Small tables with named rows and columns. After each table, cells are looked up by row and column.

Table lan
,vog,mutila,vobog,gisa,voni,zetekob,dep,kip,bagarus
vozosez,31,30,55,25,46,46,30,22,60
pufetat,22,6,47,9,67,39,44,33,71
ran,29,34,22,59,53,43,78,39,87
lepe,57,16,34,6,61,34,58,8,32
gadan,31,57,58,29,36,40,39,54,50

What is the voni of gadan in lan?
36
What is the dep of lepe in lan?
58
What is the bagarus of lepe in lan?
32
What is the vog of lepe in lan?
57
What is the vobog of vozosez in lan?
55
What is the zetekob of pufetat in lan?
39
What is the zetekob of gadan in lan?
40
What is the vog of gadan in lan?
31
What is the voni of ran in lan?
53
What is the kip of lepe in lan?
8
What is the voni of lepe in lan?
61
What is the zetekob of lepe in lan?
34
What is the zetekob of ran in lan?
43
What is the bagarus of vozosez in lan?
60
Which row has the largest vobog? gadan

vepun =
         pir  vogevi  nusa  fad  mipu  doviku
kub      0.3     0.5   0.5  0.5   0.3     0.4
vefebuv  0.3     0.5   0.6  0.3   0.4     0.2
zop      0.5     0.4   0.4  0.3   0.5     0.5
zofi     0.3     0.4   0.4  0.4   0.4     0.6
kesu     0.3     0.3   0.3  0.7   0.5     0.3
vogebap  0.5     0.8   0.4  0.4   0.5     0.6
vig      0.4     0.2   0.4  0.5   0.3     0.3
kune     0.6     0.4   0.3  0.4   0.2     0.3
kemulom  0.5     0.4   0.7  0.5   0.6     0.3
mevi     0.5     0.6   0.5  0.6   0.5     0.4
pabarur  0.7     0.3   0.7  0.4   0.3     0.5

What is the doviku of kesu in vepun? 0.3
What is the mipu of zop in vepun? 0.5
What is the fad of vefebuv in vepun? 0.3
What is the nusa of zofi in vepun? 0.4
What is the pir of vig in vepun? 0.4
What is the mipu of kesu in vepun? 0.5
What is the vogevi of vig in vepun? 0.2
What is the vogevi of kune in vepun? 0.4
What is the vogevi of pabarur in vepun? 0.3
What is the fad of zop in vepun? 0.3
What is the pir of kub in vepun? 0.3
What is the doviku of zofi in vepun? 0.6
What is the mipu of vogebap in vepun? 0.5
What is the vogevi of zofi in vepun? 0.4
What is the vogevi of mevi in vepun? 0.6
What is the mipu of vig in vepun? 0.3
What is the vogevi of vogebap in vepun? 0.8
Which row has the largest pir? pabarur

Table rul
columns: mudo, bikulol, seta, von, vavun, zuf, dil
fola: [55.774, 67.274, 72.298, 60.748, 83.941, 40.416, 61.780]
turaz: [41.138, 85.440, 73.527, 56.102, 71.578, 19.755, 52.894]
por: [39.450, 83.987, 79.365, 59.587, 72.053, 21.408, 57.598]
serivaf: [51.271, 73.814, 74.142, 62.374, 79.186, 37.936, 58.121]
divod: [54.648, 68.001, 71.991, 61.213, 82.990, 42.069, 61.257]
merenub: [45.079, 83.987, 69.226, 54.012, 73.004, 20.581, 52.110]
gar: [51.271, 70.908, 73.835, 61.445, 80.612, 38.763, 58.382]
sika: [39.450, 86.167, 78.136, 58.890, 70.627, 22.234, 57.075]
sagasum: [52.396, 71.634, 70.762, 57.031, 80.612, 35.457, 58.382]
damadab: [43.953, 88.347, 73.835, 56.334, 69.676, 27.193, 56.030]
nozono: [49.582, 77.447, 71.069, 57.961, 77.284, 32.978, 57.075]
mim: [52.396, 68.728, 71.991, 60.283, 82.514, 40.416, 59.689]
lalem: [40.575, 79.627, 79.672, 59.819, 74.431, 20.581, 56.553]

vavun of sika is 70.627
mudo of fola is 55.774
seta of mim is 71.991
vavun of gar is 80.612
mudo of nozono is 49.582
vavun of serivaf is 79.186
zuf of por is 21.408
bikulol of turaz is 85.440
bikulol of serivaf is 73.814
dil of gar is 58.382
vavun of lalem is 74.431
dil of fola is 61.780
mudo of sika is 39.450
dil of sagasum is 58.382
seta of lalem is 79.672
von of sagasum is 57.031
bikulol of sagasum is 71.634
mudo of damadab is 43.953
bikulol of damadab is 88.347
mudo of turaz is 41.138

labudis.tsv
	rizi	mes	tatev	rivope	neb	ruson	degeb	puzep	vude	mirus
guduvur	125	134	166	100	106	145	41	113	72	137
rez	68	65	52	98	91	97	204	162	182	67
dov	87	84	147	45	91	153	124	204	185	40
gilu	111	91	122	101	160	114	166	164	214	27

What is the tatev of guduvur in labudis?
166
What is the mirus of rez in labudis?
67
What is the rizi of dov in labudis?
87
What is the degeb of gilu in labudis?
166
What is the vude of rez in labudis?
182
What is the degeb of dov in labudis?
124
What is the rizi of rez in labudis?
68
What is the rivope of gilu in labudis?
101
What is the degeb of guduvur in labudis?
41
What is the vude of dov in labudis?
185
What is the mes of rez in labudis?
65
What is the mes of dov in labudis?
84
What is the neb of dov in labudis?
91
What is the puzep of gilu in labudis?
164
Row with the largest puzep: dov

rikisam =
columns: bur, mep, muro, bofe, patusim, vituzos
zal: [161, 106, 174, 165, 152, 175]
figitup: [148, 70, 110, 67, 128, 122]
maseto: [212, 91, 167, 217, 80, 179]
bev: [149, 202, 157, 164, 141, 184]
rigat: [111, 140, 99, 55, 192, 142]

mep of zal: 106
patusim of figitup: 128
vituzos of bev: 184
bofe of zal: 165
bofe of figitup: 67
vituzos of zal: 175
bur of figitup: 148
muro of zal: 174
bur of bev: 149
mep of figitup: 70
vituzos of maseto: 179

riz.csv
,miz,defamu,zed,fugib,nugegum,lidutel,mabi,pivofi
bok,442,506,274,350,668,781,406,246
sova,549,267,313,401,506,494,262,259
div,282,666,277,442,352,287,322,267
zago,373,334,303,388,357,396,306,251
rin,381,325,330,400,406,386,370,260
sur,448,539,280,397,427,445,313,271
kat,318,299,396,654,495,344,315,279
saz,307,420,342,675,414,402,356,317
gofeb,510,288,334,410,522,427,362,253
pezenag,363,252,274,353,358,302,318,259
togi,368,240,273,497,415,807,250,222
gik,338,357,363,489,407,264,323,309
samufam,492,479,378,969,727,491,298,285
lemozer,380,265,267,324,458,442,323,277

nugegum of zago is 357
fugib of div is 442
lidutel of samufam is 491
defamu of samufam is 479
mabi of bok is 406
fugib of lemozer is 324
mabi of pezenag is 318
mabi of rin is 370
pivofi of kat is 279
pivofi of pezenag is 259
defamu of sur is 539
lidutel of togi is 807
lidutel of sova is 494
miz of sur is 448
pivofi of bok is 246
miz of rin is 381
nugegum of rin is 406
pivofi of sova is 259
nugegum of samufam is 727

Table rede
,ruk,bonidot,kupemuv,nazer,gis,buv,ratu
ras,29,62,42,78,73,35,84
tado,70,41,41,31,36,77,78
dumanu,51,40,84,74,23,52,31

ras, bonidot => 62
dumanu, bonidot => 40
dumanu, gis => 23
dumanu, nazer => 74
tado, gis => 36
tado, ratu => 78
dumanu, kupemuv => 84
dumanu, buv => 52
Which row has the largest nazer? ras

razoz =
,riz,gik,fito
fura,149,167,167
tigamu,45,148,193
risokiv,78,96,129
notu,93,56,88

fito of risokiv is 129
gik of notu is 56
fito of notu is 88
gik of tigamu is 148
gik of fura is 167
riz of risokiv is 78
gik of risokiv is 96
fito of fura is 167
riz of notu is 93
riz of tigamu is 45

tul:
fields: kab, nudod, redor
zatu: [3243, 3199, 5590]
kib: [4279, 6131, 6344]
temuf: [7803, 5004, 5590]
kape: [6693, 4837, 4589]
zad: [1049, 4983, 4686]
dedun: [4513, 5557, 3394]
tib: [2187, 6172, 6283]
pefofa: [6638, 4516, 8297]
dopuger: [6038, 4529, 6353]
pepupud: [2148, 7737, 3052]
vas: [3835, 3890, 4797]
ras: [7555, 4417, 2371]

kape, redor: 4589
tib, kab: 2187
kib, nudod: 6131
ras, nudod: 4417
pepupud, redor: 3052
pefofa, nudod: 4516
kib, redor: 6344
ras, kab: 7555
dedun, kab: 4513
pefofa, redor: 8297
vas, kab: 3835

Table nuzupo
         ver  rav  gokebi  sud  vik  mosa  nez  rak  tegep
somaluz  371  907     169  765  730   580  658  762    472
vap      868  764     458  744  196   313  391  108    697
bigu     889  759     185  413  247   784  832  591    383
vod      730  693     497  582  606   896  188  409    512
peto     490  407     258  450  520   457  781  198    625
vuf      164   93     584  410  487   655  409  642    245
fil      801  515     610  297  547   522  275  646    907
balev    716  367     752  671  206   446  885  881    243
tipavu   796  898     675  651  140   608  648  792    444
viketel  380  464     474  863  411   857  505  486    910
zuf      463  129      85  745  365   256  296  289    425
tafo     301  391     386  392  436   509  137  185    237

mosa of fil is 522
mosa of tafo is 509
tegep of somaluz is 472
ver of bigu is 889
nez of somaluz is 658
rak of bigu is 591
mosa of balev is 446
gokebi of somaluz is 169
gokebi of tipavu is 675
nez of zuf is 296
ver of somaluz is 371
ver of peto is 490
nez of tipavu is 648
Which row has the largest gokebi? balev

